Each row below holds a small network's activations on one record, seen along a few directions.
After each row come some of the record's fields: H, Y, D, C, L, K, W, P.
Not every record has every field; a missing one is written absent.
The largest differences between rows may come from other fields.
(in the rows, 500 means zero)
Random noise pushes rows far along 4 fixed directions. That doesn't count. These rows show it; they differ only by the noise:
[561 420 410 482 354 539 234 472 389 505 277 584 535 365 478 320 497 408
 694 536 545 393 413 452 538 745]
[530 448 434 565 612 546 385 554 771 539 424 503 359 800 390 167 686 725
 540 542 591 559 481 520 437 430]
[481 564 542 368 370 399 357 393 517 540 407 608 508 428 494 500 310 459
 555 293 526 322 619 513 599 730]
[609 299 298 582 359 659 157 540 315 469 193 571 541 359 471 163 656 370
 793 724 568 471 278 396 476 733]
[554 513 486 479 461 432 302 514 553 520 319 493 491 519 434 341 558 598
 587 493 554 449 406 541 499 632]
[364 460 406 515 407 374 434 597 428 251 324 548 576 586 668 405 569 259
 561 422 612 627 612 408 332 707]

[525 537 443 511 537 385 427 541 608 488 405 404 483 597 450 487 582 568
 538 614 538 598 384 647 497 470]  H is h1, Y is y1, D is d2, C is c1, L is l1, K is k2, W is w2, P is p4
[487 400 489 529 589 595 559 536 451 521 559 523 417 502 452 479 597 539
 562 578 476 557 430 441 478 440]  H is h3, Y is y2, D is d3, C is c1, L is l2, K is k3, W is w1, P is p1
[495 518 409 555 579 541 578 526 679 512 577 500 421 737 474 350 492 508
 398 529 529 545 625 552 487 318]  H is h1, Y is y1, D is d2, C is absent, L is absent, K is absent, W is w2, P is p4
[517 473 410 498 530 606 538 419 664 574 619 585 407 658 453 347 387 470
 483 525 537 488 641 520 574 419]  H is h1, Y is y1, D is d2, C is c1, L is l3, K is k5, W is w2, P is p5
[346 539 477 540 527 213 553 644 414 244 338 379 612 590 644 597 697 383
 455 533 583 807 452 591 308 509]  H is h2, Y is y2, D is d2, C is absent, L is absent, K is absent, W is w2, P is p2
[580 555 481 524 593 508 507 490 718 640 549 444 401 669 371 364 465 673
 409 547 492 454 479 636 575 306]  H is h1, Y is y1, D is d2, C is absent, L is absent, K is absent, W is w2, P is p4
[483 530 458 494 339 379 428 615 236 296 318 428 692 334 646 546 524 280
 521 555 528 562 408 447 404 669]  H is h3, Y is y3, D is d1, C is absent, L is absent, K is absent, W is w2, P is p2
[535 516 488 536 532 531 454 538 584 490 483 482 469 618 438 332 538 571
 482 475 537 474 512 456 428 490]  H is h1, Y is y1, D is d1, C is absent, L is absent, K is absent, W is w2, P is p1
[519 362 327 572 403 771 485 467 391 504 551 650 487 464 552 333 354 198
 555 625 474 430 637 389 551 497]  H is h1, Y is y1, D is d2, C is absent, L is absent, K is absent, W is w1, P is p4
[542 426 399 684 557 583 492 648 346 426 422 399 568 412 483 414 761 481
 586 726 509 632 282 399 366 470]  H is h3, Y is y2, D is d3, C is c1, L is l2, K is k6, W is w2, P is p4
[482 204 241 542 377 777 398 388 238 488 384 659 539 298 582 427 504 154
 776 673 498 478 517 344 620 624]  H is h2, Y is y3, D is d3, C is c2, L is l1, K is k4, W is w2, P is p4
[560 548 574 442 575 453 425 428 704 699 497 466 385 599 352 471 490 785
 463 507 492 424 417 618 659 410]  H is h3, Y is y3, D is d1, C is absent, L is absent, K is absent, W is w2, P is p5
[467 419 466 572 526 537 498 500 387 467 454 541 468 437 535 551 612 455
 595 564 493 569 445 437 486 519]  H is h3, Y is y2, D is d3, C is absent, L is absent, K is absent, W is w1, P is p4
[356 530 605 456 416 326 576 479 268 368 500 536 603 304 652 808 401 314
 502 318 503 485 587 418 478 691]  H is h3, Y is y2, D is d3, C is absent, L is absent, K is absent, W is w2, P is p5
[515 671 664 317 441 285 467 345 514 651 468 487 555 267 390 757 298 565
 450 335 446 353 468 690 701 589]  H is h2, Y is y2, D is d2, C is c1, L is l2, K is k6, W is w2, P is p2
[463 540 471 474 474 473 536 466 552 471 566 560 507 571 539 489 358 389
 426 422 501 455 666 512 530 498]  H is h1, Y is y1, D is d2, C is absent, L is absent, K is absent, W is w2, P is p5
[456 615 532 444 483 334 507 502 451 461 435 439 561 465 550 658 467 430
 435 481 473 527 455 631 501 533]  H is h1, Y is y1, D is d2, C is absent, L is absent, K is absent, W is w1, P is p5
[505 580 520 503 516 419 525 535 549 468 531 447 520 571 506 519 478 511
 397 494 511 499 527 567 463 471]  H is h1, Y is y1, D is d2, C is absent, L is absent, K is absent, W is w2, P is p5
[359 427 454 508 574 417 575 507 582 427 518 531 461 688 600 552 570 452
 468 442 537 675 593 505 494 443]  H is h2, Y is y3, D is d3, C is absent, L is absent, K is absent, W is w2, P is p5
[449 517 536 467 456 477 547 437 435 465 559 561 556 440 553 606 401 374
 478 401 472 466 605 473 500 523]  H is h2, Y is y2, D is d2, C is absent, L is absent, K is absent, W is w2, P is p1
[660 450 515 523 493 666 376 421 532 703 529 541 450 405 327 368 489 693
 569 603 456 340 390 539 615 449]  H is h2, Y is y2, D is d2, C is absent, L is absent, K is absent, W is w2, P is p3
[582 430 475 531 483 478 306 493 389 543 313 445 534 356 423 468 681 582
 646 691 509 534 196 594 518 544]  H is h2, Y is y2, D is d2, C is absent, L is absent, K is absent, W is w2, P is p2
[427 581 563 410 436 226 425 512 502 377 323 479 552 521 567 552 489 431
 532 347 596 554 485 545 461 745]  H is h1, Y is y1, D is d1, C is c1, L is l3, K is k5, W is w2, P is p1
[419 521 448 433 521 469 580 434 696 531 533 556 412 699 505 457 476 547
 477 445 567 575 621 542 562 428]  H is h3, Y is y3, D is d1, C is c1, L is l3, K is k5, W is w2, P is p3
[553 655 570 480 403 386 479 554 390 431 406 384 622 389 518 533 440 469
 469 452 505 459 424 512 416 666]  H is h1, Y is y1, D is d1, C is c1, L is l3, K is k5, W is w1, P is p1
[413 309 330 590 458 661 526 592 388 379 514 513 495 540 602 343 631 267
 579 654 544 619 537 307 402 494]  H is h3, Y is y3, D is d1, C is c1, L is l2, K is k3, W is w2, P is p5
[446 580 652 414 503 402 612 435 372 470 577 506 561 302 591 794 437 472
 476 369 443 457 511 466 497 601]  H is h3, Y is y2, D is d3, C is c2, L is l3, K is k1, W is w1, P is p1
[491 690 594 494 569 362 647 632 646 453 558 355 512 687 501 534 527 685
 259 444 503 574 552 577 387 349]  H is h3, Y is y3, D is d1, C is absent, L is absent, K is absent, W is w1, P is p3
[370 584 475 445 506 423 648 458 617 424 627 576 490 681 587 529 301 349
 341 334 522 522 814 533 508 433]  H is h1, Y is y1, D is d2, C is absent, L is absent, K is absent, W is w2, P is p1
[575 451 341 520 405 746 495 416 452 590 550 597 481 415 460 348 314 340
 549 635 476 429 550 491 603 475]  H is h1, Y is y1, D is d2, C is c1, L is l3, K is k5, W is w1, P is p2
[604 325 396 568 573 765 444 454 649 680 590 573 333 576 342 201 551 567
 598 650 477 448 504 477 615 343]  H is h2, Y is y2, D is d2, C is c1, L is l2, K is k3, W is w2, P is p4
[531 409 435 586 516 660 527 553 396 467 543 496 520 493 547 474 589 431
 501 609 476 568 471 415 447 439]  H is h2, Y is y3, D is d3, C is absent, L is absent, K is absent, W is w1, P is p5
[506 493 505 569 505 501 546 551 463 465 507 467 517 521 526 487 516 444
 462 558 481 553 509 499 449 444]  H is h2, Y is y2, D is d2, C is absent, L is absent, K is absent, W is w1, P is p4
[451 563 577 498 481 431 535 540 555 408 544 510 499 606 568 508 482 475
 449 302 543 447 668 405 386 596]  H is h1, Y is y1, D is d1, C is absent, L is absent, K is absent, W is w2, P is p4
[567 493 519 543 550 564 499 468 577 585 563 503 457 541 427 450 533 595
 499 519 468 453 483 514 520 391]  H is h2, Y is y2, D is d2, C is absent, L is absent, K is absent, W is w2, P is p4
[624 564 560 517 510 364 377 646 527 429 311 310 565 532 429 394 672 683
 554 530 529 453 322 519 350 628]  H is h1, Y is y1, D is d1, C is c2, L is l1, K is k4, W is w2, P is p4
[460 390 387 588 357 524 467 590 215 292 403 534 655 352 652 472 564 196
 576 608 536 598 496 382 352 637]  H is h2, Y is y2, D is d2, C is absent, L is absent, K is absent, W is w2, P is p3
[492 466 433 500 476 421 400 533 471 474 329 437 522 493 501 456 606 516
 546 608 532 582 323 545 505 504]  H is h3, Y is y3, D is d1, C is absent, L is absent, K is absent, W is w2, P is p2
[575 442 446 542 508 713 511 465 643 610 578 597 369 639 424 277 412 512
 527 472 530 418 610 414 514 480]  H is h1, Y is y1, D is d1, C is c1, L is l3, K is k5, W is w1, P is p4
[452 470 578 498 586 453 500 415 528 579 504 530 422 461 468 642 580 636
 575 440 473 480 405 517 580 479]  H is h3, Y is y2, D is d3, C is absent, L is absent, K is absent, W is w2, P is p4
[628 502 555 507 525 530 418 483 458 625 495 404 504 395 401 555 577 699
 506 585 467 434 283 563 568 463]  H is h2, Y is y3, D is d3, C is absent, L is absent, K is absent, W is w2, P is p5

Which values does each new row have?
[706 658 519 464 557 399 422 573 607 650 445 291 492 462 275 412 543 815
 405 657 451 440 225 748 537 372]  H is h1, Y is y1, D is d2, C is c1, L is l2, K is k3, W is w2, P is p3
[535 527 472 502 427 570 521 507 434 505 523 517 522 475 533 479 400 402
 457 511 477 442 586 437 524 494]  H is h3, Y is y3, D is d1, C is absent, L is absent, K is absent, W is w1, P is p4
[577 522 546 456 351 490 385 454 306 528 428 530 625 220 502 580 412 427
 578 494 448 352 412 512 552 652]  H is h2, Y is y2, D is d2, C is absent, L is absent, K is absent, W is w2, P is p3
[478 691 662 538 620 332 676 646 582 436 556 350 539 567 474 643 596 723
 326 426 491 595 456 573 381 405]  H is h3, Y is y2, D is d3, C is c1, L is l2, K is k6, W is w1, P is p3
[541 550 491 450 482 584 513 407 648 620 622 588 443 541 427 439 304 544
 418 430 461 339 638 557 611 426]  H is h1, Y is y1, D is d2, C is absent, L is absent, K is absent, W is w2, P is p3
[375 442 536 548 500 525 632 487 388 379 619 592 501 469 639 661 522 366
 516 375 515 520 658 326 419 551]  H is h3, Y is y2, D is d3, C is absent, L is absent, K is absent, W is w2, P is p4
[556 519 556 457 509 526 468 399 587 673 550 524 449 474 373 478 383 637
 486 467 469 381 498 594 626 419]  H is h2, Y is y2, D is d2, C is absent, L is absent, K is absent, W is w2, P is p2
[338 608 532 346 461 274 593 406 610 437 506 539 541 548 585 683 326 429
 418 279 496 452 745 616 558 597]  H is h1, Y is y1, D is d2, C is c2, L is l1, K is k4, W is w2, P is p3
[705 508 417 557 395 591 321 611 361 557 319 424 632 289 390 318 509 488
 554 774 455 418 208 577 532 577]  H is h1, Y is y1, D is d2, C is c1, L is l2, K is k6, W is w1, P is p3
[461 558 514 560 508 392 616 653 358 314 484 367 619 504 654 656 619 400
 394 512 493 669 472 488 338 476]  H is h2, Y is y3, D is d3, C is absent, L is absent, K is absent, W is w1, P is p4
[505 518 589 570 599 566 609 545 548 512 619 491 445 535 471 544 591 689
 441 481 468 508 496 453 422 398]  H is h3, Y is y2, D is d3, C is absent, L is absent, K is absent, W is w1, P is p3
[674 562 529 435 343 515 321 440 311 639 387 468 582 197 414 538 380 516
 571 559 449 265 328 523 664 635]  H is h3, Y is y3, D is d1, C is absent, L is absent, K is absent, W is w2, P is p4
[445 620 624 373 479 411 629 355 563 583 668 560 487 448 499 715 265 494
 403 276 495 413 684 581 600 493]  H is h2, Y is y2, D is d2, C is c1, L is l3, K is k5, W is w2, P is p2
[518 598 497 505 564 511 585 512 615 534 585 461 465 639 456 449 413 548
 345 528 479 511 581 604 506 340]  H is h1, Y is y1, D is d2, C is absent, L is absent, K is absent, W is w1, P is p1
[403 415 416 500 483 634 555 444 547 494 580 642 423 630 572 455 444 344
 495 474 512 529 712 381 524 465]  H is h3, Y is y3, D is d1, C is absent, L is absent, K is absent, W is w1, P is p5
[576 493 393 549 499 561 440 522 538 504 432 456 508 518 446 329 544 499
 530 659 529 544 361 584 519 431]  H is h1, Y is y1, D is d2, C is c1, L is l3, K is k5, W is w2, P is p2
[384 315 416 552 494 688 526 415 332 450 524 689 463 413 601 557 548 287
 650 528 498 555 574 328 504 548]  H is h3, Y is y2, D is d3, C is absent, L is absent, K is absent, W is w1, P is p1
[438 454 529 507 590 493 599 525 507 442 538 518 483 567 511 563 527 540
 523 470 509 537 536 464 461 461]  H is h3, Y is y2, D is d3, C is c2, L is l1, K is k4, W is w2, P is p1
[520 476 405 496 504 631 487 425 621 583 576 598 427 595 444 332 368 481
 473 516 501 428 630 534 597 399]  H is h1, Y is y1, D is d2, C is absent, L is absent, K is absent, W is w2, P is p2
[493 468 472 493 378 557 524 476 275 448 513 550 587 313 619 645 389 263
 509 474 457 466 570 419 536 594]  H is h2, Y is y3, D is d3, C is absent, L is absent, K is absent, W is w1, P is p4
